A small network was shown many inputs. Here are its activations along a few directions, one row for each input.
In each table, some parts of the input vary, and every possible input appears once, in random order.
A made-up example of a description, with smaller parts first: one of 2 separate values, together with either a single point or one of 9 places along a line or (one of 4 places along a line, together with one of 5 places around a ring).
Shared parts are said once, and a part with two or three values counts as separate values.
In the rows, 128 means zero.

Other details of the inputs vary at random and push rows far along two fixed directions, the same in every table; ignore that.

Rows:
R1: [ 91 134 134  66 145 199 109 173 165  75 128 107 136  68  97]
R2: [165 127 148 206 118 132 137  96  95 161 151 164 122 166 179]
R3: [ 75 160 114  81 104 136 135 128 119 105  81  78 123  88 112]
R4: [134 130 159 117 117 130 149 138 165 148 128 170 151 150 134]
R5: [125 125 146 112 147 197 125 144 153 107 145 133 107 109 143]
R6: [ 74 132  76 100 106 108 134 126  89 116  81  67 109 108 128]
R7: [154 158 227 155 126 196 134 107 188 139 120 203 147 100 148]
R8: [ 94 119 100  73 139 114 126 168 158  78 109  90 189 145  63]
R9: [103 114  81 110 113 109 100 133 103 117 152  72 118 138 109]
R10: [158 132 226 149 125 249 124 108 183 113 152 177 141 142 151]
R11: [107 132 111  73 161 125 112 162 133  76 101 101 123 116  91]
R12: [112 116  70 108 124 109 121 146  99 135 155  82  95  99 112]
R13: [140  96  61 189 135  47 120 102  73 143 137  91  92 193 143]
R14: [101 132  93  90 135 142 112 154 122 116 147  95 106  99 114]
R15: [ 77 100 104  78 117 147 100 155 153  97 126  85 130  83 119]
R16: [129 104  70 171 104  40 134 100  66 179 151 107  94 126 175]
R17: [104 167 151  49 154 161 109 172 159  75  97 117 158  79  66]
R18: [191 150 176 160 131 154 144 101 117 182 140 189 113 137 134]
R19: [183 127 138 166 131 116 171 108 110 202 162 182 117 175 147]
R20: [105 138 118  77 122 106 105 153 147 107  98 105 140 104  98]
R21: [142 138 136 155 111 121 130 112 110 130 144 125 145 117 129]
R22: [111 129 101 147 107 114 150 100  84 143  98  94  76 149 174]
R23: [ 95 124  67 115 147  90 119 146  86 105 127  95 115  98 133]
R24: [109 151 155  69 140 170 100 170 177  52  86 101 191 103  53]
R25: [144 161 232 150 120 201 140 113 177 135 131 198 153  85 175]
R26: [ 91  69  35 120 116  67 107 131  93 135 148  57  75 140 160]
R27: [201 123 110 194 107  80 134  83  72 203 149 141 107 194 141]
R28: [105 124  68  87 148  69 140 159 107 134 134  99 130 151  99]
R29: [125 172 215 122 126 205 124 134 173  84 124 158 183  90 115]
R30: [160 161 173 167 140 166 147 105 119 157 147 189 116 115 175]
R31: [131 171 199 116 138 196 142 132 160 105 133 168 153  57 118]
R32: [101 121 113  88 108 145 104 138 136  93 145  79 148  98  78]
R33: [ 80 117 124 104 133 116 119 146 142  78 115 101 137  86 148]
R34: [164  99 143 170 116 112 160 113 132 193 141 190 122 192 177]
R35: [100 110 105 105 120 149  98 144 130  92 139  84 138 123 104]
R36: [ 98 129  94 107 158 112 112 149 118  94 107 108 126  96  95]
R37: [125 145 172 121 165 177 126 131 163  83 114 158 133 100 117]
R38: [159 120 188 186 134 152 139  93 155 148 126 186 112 140 181]
R39: [142 131 190 167 122 169 138 113 147 143 131 181 137 103 187]
R40: [106 105  75  99 107  54 139 150 122 140 128 104 138 139 104]
R41: [137 118 129 127 119 118 120 134 135 139 107 143 123 134 135]
R42: [117 126 157 109 113 177 114 129 165 135 142 133 127  97 145]
R43: [116 134 114 120 124 106 114 130 127  99 121  91 154 106  71]
R44: [151 158 220 107 144 218 119 142 202  70  99 155 180 130  94]
R45: [105 115  74 135 134  78 104 137 102 101 116  77 135 139  93]
R46: [195 143 150 182 121 122 129  95 104 183 140 161 122 194 146]
R47: [181 107 144 180 134 121 158 100 130 169 149 169 135 228 158]
R48: [145 135 129 118 151 135 121 138 116 132 114 145 118 132 117]
R49: [133 145 131 134 139 125 131 123 122 129 127 139 125  94 101]
R50: [171 146 177 149 128 161 150 116 159 156 144 180 168 183 125]
R51: [172 102  98 173 144  85 161 113  82 206 155 170  97 209 168]
R52: [ 78 138 106  82 160 131 120 161 131  55 115  94 134  76 118]
R53: [159 124 123 143 115 108 148 115 127 158 146 141 156 176 106]
R54: [139 101  66 176 110  34 127  95  74 183 138 110  90 138 149]
R55: [121 117 133  97 163 129 149 152 145 113 128 140 134 160 119]
R56: [104 134 116  70 113 104 111 153 149 101  98  97 149  81  78]
R57: [ 92  72  35 106 125  19 138 150 103 128 125  80 109 183 135]
R58: [130 135  91 154  84  93 157  85  69 180 115 101  83 127 151]
R59: [174 141 136 192 143 121 141  89  96 184 146 183  90 153 162]
R60: [151 129 185 172 128 164 131 108 159 145 118 185 132 117 159]
R61: [125 125 171 112 103 187 122 124 172 135 143 138 134  79 130]
R62: [130 115 101 171 127  92 125 114  89 121 142 109 114 162 162]
R63: [108 129  81 128 131  73 106 132 101 110 123  78 134 138  91]
R64: [145 109 130 139 125 108 126 120 131 139 113 141 105 156 156]
Description of these inputs: one of 4 places along a line, together with either a single point or (one of 3 separate values, together with one of 5 places along a line).
Question: The inputs of R33 and R25 match in every part but the place on the line of 4. If R13 is changed in the same way as R33 into R25, which row does it become?
Answer: R63
Question: The inputs of R3 and R6 match in every part but the place on the line of 4. If R14 is changed in the same way as R3 into R6, which row does it become?
Answer: R1
Question: Change only the choice among 3 separate values in R9. List by row number the other rows that result.
Answer: R14, R42
Question: Change only the choice among 3 separate values in R29. List by row number the other rows that result.
Answer: R25, R30

Rows:
R65: [144  89  85 137 144  75 154 137 112 165 153 142 123 204 139]
R66: [177 117 156 171 108 120 158 108 136 189 151 184 151 203 151]
R67: [150 110 157 191 136 156 124 102 122 137 145 165  99 162 205]
R68: [ 73 123 184  75 147 191 130 165 212  52  98 142 156  72 139]
R69: [104 161 154  91 140 185 111 147 145  82 127 118 136  64 113]
R70: [125 102 126 104 144 136 128 149 158 128 144 138 124 146 125]
R71: [110 165 171  88 147 193 108 155 158  75 121 131 151  48  93]
R72: [113 144  98 111 151 104 111 146 108  98 102 107 133 111  90]
R73: [160 123 146 166 115 158 123  98 120 147 143 134 113 147 139]
R74: [107 140 174  75 145 222 101 162 184  58 117 119 155  90  95]
R75: [106 127  73 115 112  47 127 132  97 140  96  98 130 115 105]
R76: [133 115  83 132 129  84 127 133 111 118 140  94 158 177  82]
R77: [142 124 132 117 154 146 126 152 143 107 143 136 165 173 100]
R78: [138 141  96 132 129  60 128 122  99 123 110  98 145 162  81]
R79: [ 80  94  62  72 136  97 119 163 125 101 123  75 105 119 115]
R80: [161 134 144 193 111 153 139  79  94 170 145 142  95 147 167]
R81: [ 95 166 184  78 109 187 127 143 175  95 109 132 161  42 111]
R82: [142 118 152 135  99 153 131 114 144 155 131 143 123 135 152]
R83: [189 144 176 174 109 109 160  95 131 195 121 194 142 186 152]
R84: [ 95  88  77 145 100  59 123 119 107 137 120  91 109 138 179]
R85: [119 132 121 117 138 122 138 136 123 138 132 139 109  86 137]
R86: [134 105 121 124 106 114 121 129 143 151 143 125 134 152 128]
R87: [163 149 147 186 110 142 136  80  92 173 153 149  97 121 163]
R88: [131 124 109 145 128 112 147 113  97 170 147 142  82 118 176]
R89: [117 123  72 136 102  58 125 118  79 165 132 101 103 102 138]
R90: [123 127 108 140 133 146 118 122  97 127 137 108  97 133 150]
R91: [156 163 180 160 121 170 129 102 127 140 138 159 131  85 125]
R92: [126 136 181 122 134 201 150 127 163 131 127 168 117 106 161]
R93: [146 153 193 128 148 170 154 129 166 135 103 197 141 105 130]
R94: [103 107  69  98 127  90  94 145 121  91 137  54 138 133  68]
R95: [115 136  77  93 153  66 113 156 104  94 108  85 143 155  77]
R96: [ 71 106  76 118 124  85 102 135 113  69 113  52 128 108 121]
R97: [164 167 188 165 128 163 137 101 136 135 108 172 148 113 108]
R98: [116 108  95  96 149 131  94 158 135  93 145  90 132 144  95]
R99: [143 118  92 129 146  52 153 132 106 159 118 139 117 183 129]
R100: [134 130 149 150  98 152 142 105 126 163 129 143 114 124 169]
Question: Describe the family of inputs behind these rows.
Answer: one of 4 separate values, together with either a single point or one of 8 places around a ring
Question: The inputs of R70 and R94 match in every part but the choice among 4 separate values. If R79 is changed in the same way as R70 into R94, which row does it become?
Answer: R73
Question: Which other rows agree with R86 in the choice among 4 separate values? List them by row number.
Answer: R66, R75, R81, R82, R83, R84, R89, R100
Question: Change only the choice among 4 separate values in R95. List by row number the other rows that result.
Answer: R78, R83, R99
Question: Change only the choice among 4 separate values in R66. List by row number the other rows that result.
Answer: R65, R76, R77

Rows:
R101: [165 134 160 151 134 133 147 118 138 157 129 176 138 163 138]
R102: [170 117 154 164 132 133 152 113 134 174 146 182 122 181 163]
R103: [114 146 154 114 141 205  97 137 146  69 135 104 141  88  99]
R104: [ 96 157 160  52 139 150 120 173 189  59  90 115 201  84  42]
R105: [143 131  61 176 105  40 131  91  44 180 132  99  90 140 140]
R106: [163 106 152 161 130 141 150 114 141 169 146 178 116 183 173]
R107: [133 168 189  94 128 162 133 144 179  96  99 149 197 110  64]
R108: [ 57  99  32  80 123  65 106 156  94  97 117  41  97  92 124]
R109: [112 159 173 106 130 173 127 133 154 100 106 140 140  65 118]
R110: [106 107  47 137 119  56 123 120  66 155 137  84  78 125 155]
R111: [189 120 153 183 140 162 122 103 120 153 165 158 120 202 142]
R112: [137 161 168 135 119 154 132 115 136 130 117 148 138  84 119]
R113: [154  98 152 158 130 145 147 118 148 161 150 174 117 181 181]
R114: [ 54  90  37  81 122  72 104 157 103  91 123  43  99  94 135]
Question: The inputs of R108 and R106 match in every part but one. If R110 is changed in the same way as R108 into R106, which row does it become?
Answer: R102
Question: Describe the family of inputs behind these rows.
Answer: one of 2 separate values, together with either a single point or one of 6 places along a line
Question: Change only the choice among 2 separate values in R101. List by row number the other rows that result.
Answer: R109

Rows:
R115: [ 80 122 126  58 146 137 123 178 180  66  94 107 177 108  83]
R116: [ 65 135 135  74 129 171  98 158 166  45 102  77 144  53  97]
R117: [ 75 164 137  59 126 142 116 158 162  69  97  92 162  33  78]
R118: [ 68 127 136  53 141 155 112 167 177  52 112  97 152  65  99]
R119: [109 115  48 148 104  42 129 111  63 165 130  77  80 112 150]
R120: [141 120  91 166 121  95 124 103  75 155 147 112  97 139 164]
R121: [181 165 222 183 123 209 150  92 145 169 142 218 132 125 157]
R122: [ 71 122 131  59 127 180 106 166 171  58 114  81 144  58  95]
R123: [ 98 127 131  53 133 151 111 176 181  64 116  95 183 115  56]
R124: [189 157 225 187 130 213 144  98 145 160 149 214 135 130 168]
R125: [161 128 214 173 118 219 143  97 161 165 151 193 109 133 197]
R126: [137 102  87 147 135  81 146 125 101 160 130 134 101 178 164]
R127: [154 123  93 163 133  87 135 112  76 153 140 118 105 165 142]
R128: [192 159 225 184 128 200 154  88 155 169 135 218 150 151 139]
R129: [126  99  87 151 122  89 134 116  99 161 137 128  92 152 184]
R130: [131  82  42 141 124  20 132 127  81 159 146  96 104 203 137]
R131: [136 115  50 148 109  13 137 114  71 172 129  93 117 163 113]
R132: [134 123  97 161 103  90 126  99  75 171 128 115  81 120 165]
R133: [ 75 162 140  53 125 152 103 159 157  61  91  90 159  39  76]
R134: [ 96 154 140  58 123 125 114 162 163  71  88  98 186  88  48]
R135: [170 133 211 169 131 199 154 113 165 165 138 223 129 144 187]
R136: [141 101  82 153 122 107 123 111  91 161 157 115  85 151 164]
R137: [ 85 124 128  57 131 127 126 177 183  68  96 106 184 121  83]
R138: [ 85 148 137  64 151 159 105 169 169  39  97  88 163  85  66]
R139: [138  81  28 145 132  44 119 126  70 164 152  85  96 194 126]
R140: [ 72 134 134  52 144 166 107 180 174  59 118  95 160  83  86]
R141: [154 104  83 149 135  99 133 121  93 160 151 121  94 178 142]
R142: [188 138 216 171 132 225 143 108 163 165 159 216 124 141 167]
R143: [118  90  89 156 113  96 136 115  98 161 134 122  84 144 190]
R144: [111  90  38 142 123  56 117 119  68 159 154  77  75 163 168]
R145: [134  97  40 157 121  29 114 118  70 148 139  79 106 196 124]
R146: [132 114  44 151 122  17 133 114  64 174 127  93 107 154 116]
R147: [ 73 127 135  54 148 151 114 178 175  56 114 106 157  75  87]
R148: [135 112  43 147 122  22 121 114  55 169 122  90 102 163 116]
R149: [187 129 221 171 142 193 154 105 174 163 145 223 140 168 162]
R150: [133 110  44 151 111  26 132 112  62 162 135  88 115 182 111]
R151: [104  77  44 146 118  51 126 116  72 153 147  83  66 145 173]
R152: [122 122  42 149 117  27 130 119  56 172 134  92  91 129 133]
R153: [ 68 142 138  69 126 170 107 160 157  49 104  76 156  45  92]
R154: [ 81 162 140  54 131 147 105 168 154  65  91  99 164  47  64]
R155: [ 87 130 134  54 133 143 114 176 182  66 114  94 183 124  69]
R156: [142 101  92 148 141  80 142 121  99 155 144 132  94 176 155]
R157: [190 167 225 180 130 205 160  89 148 165 134 217 135 142 149]
R158: [186 151 223 193 134 216 135  96 155 155 147 214 123 138 172]
R159: [ 97 144 140  66 131 138 113 167 165  54 104  90 195 101  54]
R160: [191 171 223 177 127 183 164  92 152 177 128 217 135 126 151]
R161: [136 100  39 158 131  32 121 118  54 154 140  81 108 180 124]
R162: [179 150 219 190 127 216 132  86 154 153 146 202 117 130 184]
R163: [ 82 129 133  54 148 154 110 177 181  63 112  94 176 111  70]
R164: [153 134  97 154 124  75 135 107  75 170 123 128  98 151 136]
R165: [ 79 137 135  47 150 161 116 179 177  56 109  92 163 100  77]
R166: [167 153 216 186 109 211 150  81 142 167 139 198 115 111 178]
R167: [197 145 226 194 139 208 138  93 165 156 140 214 141 165 154]
R168: [175 164 218 181 117 209 148  82 144 165 142 207 125 117 170]
Question: The inputs of R140 and R142 match in every part but one. If R144 is changed in the same way as R140 into R142, which row does it become?
Answer: R136
Question: Describe the family of inputs behind these rows.
Answer: one of 6 places along a line, together with one of 9 places along a line
Question: Change only the place on the line of 6 in R117. List by row number the other rows that result.
Answer: R119, R131, R146, R152, R160
Question: Change only the place on the line of 9 in R123. List by row number the other rows that result.
Answer: R130, R131, R134, R137, R145, R150, R155, R159
Question: Change only the place on the line of 6 in R150. List by row number the other rows that result.
Answer: R121, R128, R157, R166, R168
